Each row below holds a small network's activations on one input, seen along a few directions.
In each table, some parts of the input vary, and every possible input appears once, in random order.
Descriptions start from the smaller parts, as in this example, which fits no table here: one of 2 separate values, together with either a single point or one of 9 places around a ring or (one of 6 places along a line, together with one of 8 places around a ring).
Shared parts are said once, and a part with two or three values counts as separate values.
In the rows, 128 means zero.

Other details of the inputs vary at random and push rows far along two fixed directions, the same in every table; ignore that.
To show where, the next rows are all for the same input, with only those details redrawn:
[148 134 101 164 130 123 106 104  89 184  99 122]
[ 91 162 205  70 138  96 172 147 196  24 197 182]
[117 170 116  63 140 173 187 149  66  65 114 119]
[122 126 189 170 128  46  91 102 217 142 182 183]

Rows:
r1: [163 135  84 152 162 116  98 103 103 181 104 114]
r2: [150  94  96 167 131 154  96 137 114 181 105  97]
r3: [ 77 144 123  75 104 169 232 141 104  66  62  85]
r4: [127 135 189 177 123  47  93 100 222 137 181 172]
r5: [167 105  74 146 152 127  91 132 114 181 104  98]
r6: [148 134 101 164 130 123 106 104  89 184  99 122]
r7: [126  80 178 164 127  66  78 139 239 141 191 160]
r8: [138 173  94  46 165 157 179 151  83  57 121 101]
r9: [ 63 133 107  78  73 173 180 108  69  25  94  92]
r10: [133  81 114 164 101 166  98 132  99 190 104 116]
r11: [146  86  95 161 136 154  95 138 106 187 104 108]
r12: [165 112  82 156 155 135  93 128 120 178 102  98]
r13: [108 119 122  58 104 209 178 180  77  68 120 102]
r14: [103 146 123  61 114 198 189 157  69  75 114 126]
r15: [ 80 118 217  77 104 140 165 174 211  24 200 163]
r16: [160 104  81 150 159 135  92 130 113 185 102 109]
r17: [154 136  95 159 123 114 105 105  90 181 102 111]
r18: [108 148 116  57 106 189 188 158  70  72 117 116]
r19: [167 143  86 159 157 115 100 102 111 175 105 103]
r20: [112 111 197 176  96  70  94 108 226 146 182 179]
What do these inputs look like to the network?
> either one of 2 separate values or (one of 3 separate values, together with one of 6 places around a ring)
What sort of input is r16?
> one of 3 separate values, together with one of 6 places around a ring

Rows:
r21: [139 147 119 133 136 120 128 119 117 135 120 122]
r22: [122 128 127 139 111 131 135 119 121 135 112 119]
r23: [118 121 124 135 118 130 135 121 123 137 110 120]
r24: [117 117 119 133 116 128 128 118 120 131 113 121]
r25: [134 132 110 127 142 118 124 119 121 132 119 123]
r26: [116 117 122 134 117 130 131 121 122 134 111 121]
r27: [137 118 178 173 135  62  79 113 204 163 182 182]
r28: [126 105 119 133 122 143 126 140 132 137 119 113]
r29: [113 172 135  54 145 156 194 156 110  39 134 122]
r30: [128 122 130 134 112 142 125 130 113 142 126 129]
r31: [129 123 129 134 111 141 126 130 116 140 125 125]
r32: [ 95 160 143  59 118 168 195 150 103  36 132 124]
r33: [144 137 123 128 139 133 121 132 111 143 132 135]
r34: [125 122 134 134 115 146 125 131 106 145 127 142]
r35: [122 132 128 140 109 131 133 118 117 134 115 120]
r36: [120 129 125 137 110 131 128 113 115 131 116 123]
r37: [114 106 179 181 110  60  95 102 217 153 160 161]
r38: [138 146 118 133 136 121 127 115 115 133 122 125]
r39: [133 132 113 128 143 119 127 122 122 135 116 123]
r40: [126 105 122 132 124 144 130 141 136 141 114 113]
r41: [135 135 116 129 144 120 131 122 123 137 115 122]
r42: [127 122 132 134 113 143 125 131 111 143 127 134]
r43: [ 86 130 187  95 116  95 150 134 199  48 180 163]
r44: [137 140 117 132 141 121 132 122 123 136 115 120]
r45: [142 120 111 127 148 133 122 141 132 138 124 115]
r46: [126 122 133 134 114 144 125 131 109 144 127 138]
r47: [135 139 111 129 138 119 122 114 117 129 122 123]
r48: [128 103 120 133 118 146 119 140 128 134 123 114]
r49: [144 118 111 126 144 135 115 140 128 135 128 116]
r50: [ 97 113 187  94 122 119 138 158 204  51 192 155]
r51: [135 134 110 127 139 117 122 117 118 130 121 122]
r52: [141 137 126 128 142 135 121 132 106 146 133 144]
r53: [143 120 113 125 150 134 126 141 136 141 119 115]
r54: [145 117 111 127 144 139 109 140 126 132 134 116]
r55: [137 144 116 131 137 120 124 114 115 131 122 125]
r56: [145 137 122 128 138 131 121 131 114 142 131 131]
r57: [118 124 120 135 111 129 126 113 117 129 116 122]
r58: [145 138 120 128 138 130 122 131 116 141 130 127]
What do these inputs look like to the network?
> one of 2 separate values, together with either one of 4 places along a line or one of 5 places along a line or one of 10 places around a ring
The inputs of r53 and r40 match in every part but the choice among 2 separate values. If r58 is changed in the same way as r53 into r40, which row does it become?
> r31
Which other rows does r33 become when the choice among 2 separate values takes its other values? List them by row number.
> r42
Which other rows does r25 become when the choice among 2 separate values takes its other values? List them by row number.
> r24

Rows:
r59: [152 117  86 205 116  91  59  61  96 217  97 122]
r60: [127 141 156 129 140  94 133 122 164 124 148 149]
r61: [143 100  54 158 107 198 118 119  24 207  45  72]
r62: [128 138 147 127 144  95 132 124 173 123 144 149]
r63: [ 91 124 168 150  77 106 140 108 165 109 134 134]
r64: [127 150  96  72 155 172 171 155  89  78 110  98]
r65: [113 127 119  82 118 197 168 162  80  83 110 108]
r66: [128 130 147 127 149  96 127 128 175 118 145 141]
r67: [130 163 113  78 141 177 177 153  69  87 116 120]
r68: [129 146 162 129 134  98 128 126 159 125 150 154]
r69: [135 124 145 126 137 102 112 131 167 112 163 137]
r70: [129 157 111  73 145 177 169 155  68  87 121 118]
r71: [170  99  82 202 136 104  60 100 121 222  98 102]
r72: [122 108 158 131 109 127 115 141 172 121 161 142]
r73: [ 95  95 159 132 101 112 128 130 165 119 142 150]
r74: [129 130 147 127 139 104 111 134 161 117 163 153]
What do these inputs look like to the network?
> either one of 2 separate values or one of 4 places along a line or one of 10 places around a ring
What sort of input is r69?
> one of 10 places around a ring
